A small network was trained on invented records. Each row is its activation on one of them, seen along a few directions.
Each row is followed by the record's values for the fields Sev, Seza, Vora, Sefa, Dag, Rated, Fivod.
A field that a record lacks is written none.
The largest differences between rows may come from other fields.
In the rows, 500 means zero.
Strong random noise was added to every row along 12 fixed directions; ignore it. To show where, here is one row again and again, with new noise each time:
[496 729 516 520 468 732 556 517 811 559 483 405 772 513 674 367 540 612
 566 634 631 501 248 539 420 519 685 592 488 601 436]
[515 571 531 527 422 538 384 646 473 706 403 503 592 524 503 438 477 514
 500 481 500 314 304 296 297 518 698 473 667 708 531]
[563 560 412 623 474 606 603 568 507 473 582 595 368 597 608 489 560 529
 512 452 501 477 325 412 517 521 569 523 340 496 469]
[525 507 416 345 254 632 602 467 614 577 391 531 540 406 619 718 489 472
 700 444 416 530 494 618 403 369 433 502 352 526 432]
[495 563 680 541 575 385 503 282 292 463 313 636 379 572 345 243 525 557
 214 608 374 380 417 435 705 524 287 536 721 609 500]
[506 409 399 502 554 607 609 600 291 616 476 412 505 631 424 345 502 423
 482 596 627 438 468 203 619 466 654 507 483 535 474]
[463 474 432 575 413 354 486 450 362 527 323 601 484 568 359 569 614 476
 348 585 405 357 531 412 454 463 589 489 526 541 506]
[591 497 365 508 756 655 414 631 484 660 648 368 272 764 468 422 436 451
 468 487 660 375 397 365 682 527 487 517 630 598 469]
[631 454 480 422 287 634 756 394 284 560 593 580 550 524 487 649 517 519
 745 301 410 460 476 130 492 468 515 388 250 447 386]
[530 467 552 314 434 564 342 513 620 578 495 261 683 368 481 541 405 397
 642 429 567 570 535 498 500 502 528 404 675 590 501]
[536 471 471 510 417 548 488 533 556 298 532 473 496 366 563 564 505 508
 512 446 487 549 449 570 478 544 510 510 331 450 552]
[438 434 425 450 438 528 580 527 487 422 310 401 604 317 416 672 546 444
 485 630 554 537 552 583 560 396 495 342 372 489 512]
[553 497 722 421 513 427 484 268 399 389 615 624 353 559 565 334 415 526
 579 347 317 526 522 600 566 503 312 568 568 471 531]
[560 645 423 615 357 461 457 385 649 540 490 611 488 648 521 541 647 527
 406 474 406 448 393 434 466 574 585 602 550 548 405]

[481 481 611 439 408 311 197 500 554 597 351 377 679 404 384 446 456 410
 363 510 490 510 564 445 429 587 619 442 905 658 552]  {Sev: w2, Seza: y1, Vora: none, Sefa: f1, Dag: z4, Rated: b2, Fivod: d2}
[534 377 564 408 477 601 371 656 447 506 600 399 443 384 547 397 330 396
 643 286 545 488 463 314 472 530 553 558 551 479 576]  {Sev: w3, Seza: y1, Vora: t3, Sefa: f2, Dag: z5, Rated: none, Fivod: d1}
[456 465 540 455 386 511 542 701 334 815 222 493 661 393 434 522 471 395
 592 586 563 467 428 280 396 386 614 319 642 677 469]  {Sev: w4, Seza: y2, Vora: t3, Sefa: f1, Dag: z4, Rated: b2, Fivod: d2}
[405 597 596 569 587 416 467 421 508 500 515 583 590 576 527 391 472 609
 548 528 466 368 492 545 333 456 683 586 545 469 533]  {Sev: w2, Seza: y1, Vora: none, Sefa: f2, Dag: z5, Rated: none, Fivod: d1}
[486 341 369 445 424 599 556 577 456 595 531 535 397 699 656 428 479 402
 636 500 511 486 577 480 417 426 663 760 393 418 515]  {Sev: w3, Seza: y1, Vora: t2, Sefa: f1, Dag: z4, Rated: b2, Fivod: d2}
[570 577 641 444 438 444 577 270 569 405 613 586 516 413 590 547 464 525
 666 327 348 686 557 637 592 494 324 414 465 410 455]  {Sev: w2, Seza: y1, Vora: none, Sefa: f2, Dag: z3, Rated: none, Fivod: d2}
[421 570 349 416 531 578 501 424 780 542 436 286 637 494 479 646 538 463
 550 651 604 557 551 647 607 440 495 468 487 485 403]  {Sev: w2, Seza: y1, Vora: none, Sefa: f1, Dag: z3, Rated: none, Fivod: d1}
[401 412 408 571 726 443 379 752 544 717 508 330 444 597 415 660 542 307
 583 584 686 465 550 523 540 337 736 219 678 560 562]  {Sev: w1, Seza: y2, Vora: t3, Sefa: f1, Dag: z3, Rated: none, Fivod: d1}
[541 307 487 376 161 314 591 131 225 433 391 658 488 587 344 408 591 417
 391 476 236 545 774 241 603 527 365 740 473 362 381]  {Sev: w3, Seza: y2, Vora: t6, Sefa: f1, Dag: z4, Rated: b2, Fivod: d2}
[459 537 558 399 677 648 603 417 508 492 362 360 648 396 439 494 467 584
 524 667 614 416 471 581 625 420 319 435 477 510 480]  {Sev: w3, Seza: y2, Vora: t4, Sefa: f1, Dag: z3, Rated: none, Fivod: d2}
[513 539 603 586 503 496 482 578 446 444 532 616 470 370 536 613 467 607
 531 383 461 410 328 478 327 507 515 324 420 536 607]  {Sev: w3, Seza: y2, Vora: t5, Sefa: f2, Dag: z4, Rated: b2, Fivod: d1}
[374 565 544 371 587 542 560 307 612 405 447 481 771 564 531 319 488 677
 478 750 507 406 546 774 386 448 558 800 436 436 527]  {Sev: w3, Seza: y1, Vora: t5, Sefa: f2, Dag: z1, Rated: none, Fivod: d1}
[387 433 696 460 596 445 492 390 384 346 503 497 387 449 506 113 406 400
 433 528 473 623 555 562 739 512 371 604 607 419 547]  {Sev: w3, Seza: y1, Vora: t2, Sefa: f2, Dag: z5, Rated: none, Fivod: d1}
[575 429 534 442 521 610 565 512 247 517 525 595 454 537 536 453 410 681
 467 524 441 263 463 409 315 516 457 700 392 524 571]  {Sev: w1, Seza: y2, Vora: t4, Sefa: f2, Dag: z4, Rated: b2, Fivod: d2}
[502 568 597 509 341 593 668 476 424 606 392 680 415 529 626 428 520 517
 570 462 416 505 318 404 497 419 463 459 445 577 435]  {Sev: w2, Seza: y1, Vora: none, Sefa: f1, Dag: z4, Rated: b2, Fivod: d1}
[526 375 451 394 428 643 713 516 244 516 345 433 618 435 335 519 513 478
 442 654 590 440 532 240 614 431 438 427 335 475 452]  {Sev: w3, Seza: y1, Vora: t3, Sefa: f2, Dag: z4, Rated: b2, Fivod: d2}
[469 411 444 387 315 530 454 477 503 584 334 471 589 504 479 443 517 434
 492 541 474 476 539 374 416 491 605 671 546 521 496]  {Sev: w3, Seza: y1, Vora: t1, Sefa: f1, Dag: z4, Rated: b2, Fivod: d1}
[507 568 701 574 567 445 478 395 459 390 831 586 394 675 591 278 472 588
 602 316 384 483 368 392 488 595 467 490 488 458 541]  {Sev: w3, Seza: y2, Vora: t6, Sefa: f1, Dag: z2, Rated: none, Fivod: d1}
[524 497 439 645 375 421 575 501 422 374 432 537 553 361 387 470 625 433
 308 555 473 656 462 295 685 597 515 404 447 448 463]  {Sev: w3, Seza: y2, Vora: t6, Sefa: f2, Dag: z3, Rated: none, Fivod: d2}
[547 564 529 489 348 490 475 601 453 534 514 584 413 412 502 503 458 464
 479 380 411 553 346 380 484 553 368 368 559 633 505]  {Sev: w3, Seza: y2, Vora: t6, Sefa: f2, Dag: z2, Rated: none, Fivod: d1}
[565 499 489 450 714 591 497 389 482 439 568 457 306 612 477 351 423 593
 329 581 582 410 446 589 702 551 192 685 512 541 461]  {Sev: w4, Seza: y2, Vora: t4, Sefa: f2, Dag: z4, Rated: b2, Fivod: d1}
[458 680 550 647 662 536 648 393 561 570 426 614 395 692 551 384 598 582
 366 679 545 478 383 618 683 423 425 477 528 516 417]  {Sev: w2, Seza: y1, Vora: none, Sefa: f2, Dag: z4, Rated: b2, Fivod: d2}
[435 609 668 627 499 292 719 253 497 577 580 596 576 527 473 461 615 434
 683 459 445 818 636 431 745 421 536 189 627 394 294]  {Sev: w4, Seza: y2, Vora: t6, Sefa: f1, Dag: z5, Rated: none, Fivod: d2}
[512 493 507 470 511 628 474 503 589 554 418 437 560 536 488 504 517 494
 470 587 610 443 474 543 496 483 565 599 554 532 532]  {Sev: w1, Seza: y1, Vora: t2, Sefa: f2, Dag: z4, Rated: b2, Fivod: d1}
[463 361 303 514 333 333 271 727 663 595 214 498 230 376 510 609 522 244
 271 519 441 634 623 717 508 468 507 613 687 544 556]  {Sev: w4, Seza: y1, Vora: t6, Sefa: f2, Dag: z4, Rated: b2, Fivod: d2}
[609 446 376 457 483 416 283 516 551 466 579 417 386 440 396 630 444 425
 382 350 444 456 522 463 511 662 400 588 578 513 502]  {Sev: w4, Seza: y1, Vora: t4, Sefa: f2, Dag: z3, Rated: none, Fivod: d1}
[430 511 569 530 552 386 376 445 613 409 530 374 579 459 386 515 569 405
 447 521 533 637 542 498 627 523 495 286 641 523 464]  {Sev: w3, Seza: y2, Vora: t6, Sefa: f1, Dag: z4, Rated: b1, Fivod: d1}
[653 554 417 434 525 766 596 477 533 547 442 401 535 460 404 658 480 578
 444 555 629 449 433 435 665 564 287 511 407 530 398]  {Sev: w4, Seza: y1, Vora: t2, Sefa: f2, Dag: z4, Rated: b2, Fivod: d2}
[446 477 631 509 724 506 530 643 321 418 648 458 513 410 547 355 312 593
 616 514 551 416 387 536 372 508 555 397 420 528 632]  {Sev: w4, Seza: y2, Vora: t4, Sefa: f1, Dag: z3, Rated: none, Fivod: d1}
[520 499 639 548 496 318 425 406 459 515 755 514 537 551 501 460 508 480
 707 309 429 606 602 438 431 555 635 321 572 470 513]  {Sev: w4, Seza: y2, Vora: t1, Sefa: f1, Dag: z3, Rated: none, Fivod: d1}
[590 537 558 571 346 560 472 524 543 488 489 580 452 470 592 417 528 482
 441 408 482 580 344 387 531 603 485 531 581 567 485]  {Sev: w3, Seza: y2, Vora: t2, Sefa: f1, Dag: z4, Rated: b2, Fivod: d2}
[450 476 586 485 534 476 370 687 531 555 443 319 727 298 498 498 474 445
 529 602 635 554 517 538 416 471 684 327 656 594 620]  {Sev: w3, Seza: y2, Vora: t3, Sefa: f2, Dag: z3, Rated: none, Fivod: d2}
[561 527 676 335 446 523 603 200 488 462 738 435 864 526 530 418 429 640
 741 445 478 509 609 422 360 572 540 589 410 400 408]  {Sev: w4, Seza: y2, Vora: t4, Sefa: f2, Dag: z4, Rated: b2, Fivod: d2}
[397 398 600 483 501 444 481 562 440 383 546 468 515 441 605 314 430 416
 604 453 484 643 560 554 446 456 619 517 428 441 591]  {Sev: w2, Seza: y1, Vora: none, Sefa: f1, Dag: z4, Rated: b1, Fivod: d1}
[476 481 583 682 652 381 418 486 525 182 665 506 399 508 500 313 585 527
 337 568 512 573 503 673 560 568 557 516 461 386 614]  {Sev: w1, Seza: y2, Vora: t6, Sefa: f2, Dag: z3, Rated: none, Fivod: d1}
[597 447 571 342 469 602 422 362 577 364 694 254 675 488 452 219 420 447
 433 449 563 656 558 265 726 719 415 674 589 478 427]  {Sev: w3, Seza: y2, Vora: t3, Sefa: f2, Dag: z4, Rated: b1, Fivod: d2}

Here are new rows. What are their fields?
[456 438 575 418 547 427 376 586 458 374 659 342 531 356 452 553 403 444
 576 404 538 551 513 521 477 564 422 264 507 528 593]  {Sev: w3, Seza: y2, Vora: t4, Sefa: f1, Dag: z2, Rated: none, Fivod: d1}
[681 570 579 380 564 509 308 278 759 558 896 558 256 751 685 618 421 515
 793 121 375 563 589 683 491 573 308 580 621 419 444]  {Sev: w3, Seza: y1, Vora: t1, Sefa: f1, Dag: z4, Rated: b2, Fivod: d2}
[588 524 573 346 496 714 381 505 537 334 500 432 573 266 535 431 276 709
 513 428 473 347 361 484 396 633 267 730 459 535 554]  {Sev: w3, Seza: y2, Vora: t6, Sefa: f1, Dag: z5, Rated: none, Fivod: d2}
[467 565 542 501 565 556 621 491 566 499 419 455 586 373 529 585 499 500
 578 574 562 591 498 668 599 380 457 296 460 487 480]  {Sev: w2, Seza: y1, Vora: none, Sefa: f2, Dag: z3, Rated: none, Fivod: d2}
[534 454 473 526 611 483 374 421 468 483 553 558 296 790 512 282 486 511
 350 521 435 368 519 463 547 557 429 839 626 521 502]  {Sev: w3, Seza: y2, Vora: t3, Sefa: f1, Dag: z4, Rated: b1, Fivod: d2}
[566 460 434 540 488 633 683 543 386 367 591 586 434 544 616 395 470 570
 511 460 480 549 428 381 529 537 500 641 225 431 492]  {Sev: w2, Seza: y1, Vora: none, Sefa: f1, Dag: z4, Rated: b1, Fivod: d2}
[465 526 629 380 649 631 501 457 667 484 626 449 345 510 652 518 412 417
 715 396 508 639 500 791 643 393 284 396 500 482 476]  {Sev: w3, Seza: y1, Vora: t2, Sefa: f1, Dag: z4, Rated: b1, Fivod: d1}
[558 441 498 417 696 657 357 435 550 278 602 303 543 546 388 447 427 608
 350 535 607 309 508 492 542 630 412 735 443 467 591]  {Sev: w3, Seza: y1, Vora: t2, Sefa: f2, Dag: z4, Rated: b1, Fivod: d1}
[410 477 451 599 722 495 599 605 277 537 426 535 304 507 344 698 494 519
 500 523 558 302 459 391 606 370 451 176 404 499 494]  {Sev: w2, Seza: y1, Vora: none, Sefa: f1, Dag: z5, Rated: none, Fivod: d1}
[555 408 561 360 355 476 499 327 411 457 563 526 560 554 553 396 429 518
 591 410 376 521 607 410 448 551 496 721 459 422 488]  {Sev: w2, Seza: y1, Vora: none, Sefa: f1, Dag: z4, Rated: b2, Fivod: d2}
[479 424 647 573 383 437 446 628 358 335 429 506 669 245 528 323 429 545
 434 477 459 496 423 374 304 588 614 595 419 520 622]  {Sev: w4, Seza: y2, Vora: t3, Sefa: f2, Dag: z4, Rated: b1, Fivod: d2}
[495 504 490 411 247 630 683 466 458 390 496 497 648 440 561 352 528 499
 516 556 497 581 436 384 488 548 473 615 287 491 461]  {Sev: w3, Seza: y2, Vora: t2, Sefa: f2, Dag: z2, Rated: none, Fivod: d1}
[441 486 461 461 491 404 387 500 726 637 457 480 412 625 590 464 522 360
 550 551 490 652 611 744 500 418 608 640 677 491 483]  {Sev: w4, Seza: y1, Vora: t6, Sefa: f1, Dag: z4, Rated: b2, Fivod: d1}
[460 558 410 580 528 468 380 608 517 632 365 571 520 606 502 622 534 604
 451 602 495 251 453 559 223 454 656 561 495 572 551]  {Sev: w2, Seza: y1, Vora: none, Sefa: f1, Dag: z4, Rated: b2, Fivod: d2}
[457 446 646 637 375 284 432 666 171 408 392 652 439 348 401 357 509 435
 327 405 395 432 369 257 351 578 579 355 579 581 661]  {Sev: w3, Seza: y1, Vora: t4, Sefa: f2, Dag: z2, Rated: none, Fivod: d1}
[373 394 505 608 479 469 706 481 463 228 512 417 684 424 525 327 647 402
 438 736 651 780 618 551 678 478 690 457 247 285 525]  {Sev: w3, Seza: y2, Vora: t2, Sefa: f2, Dag: z4, Rated: b2, Fivod: d2}
[454 541 482 643 519 330 377 621 499 401 474 526 322 461 446 554 564 416
 323 480 493 542 453 590 557 537 446 322 555 553 567]  {Sev: w2, Seza: y1, Vora: none, Sefa: f2, Dag: z2, Rated: none, Fivod: d1}
[417 392 544 489 496 477 614 454 497 271 484 489 642 390 558 474 505 474
 577 623 547 665 692 777 456 409 596 580 283 388 598]  {Sev: w4, Seza: y2, Vora: t2, Sefa: f2, Dag: z4, Rated: b1, Fivod: d1}
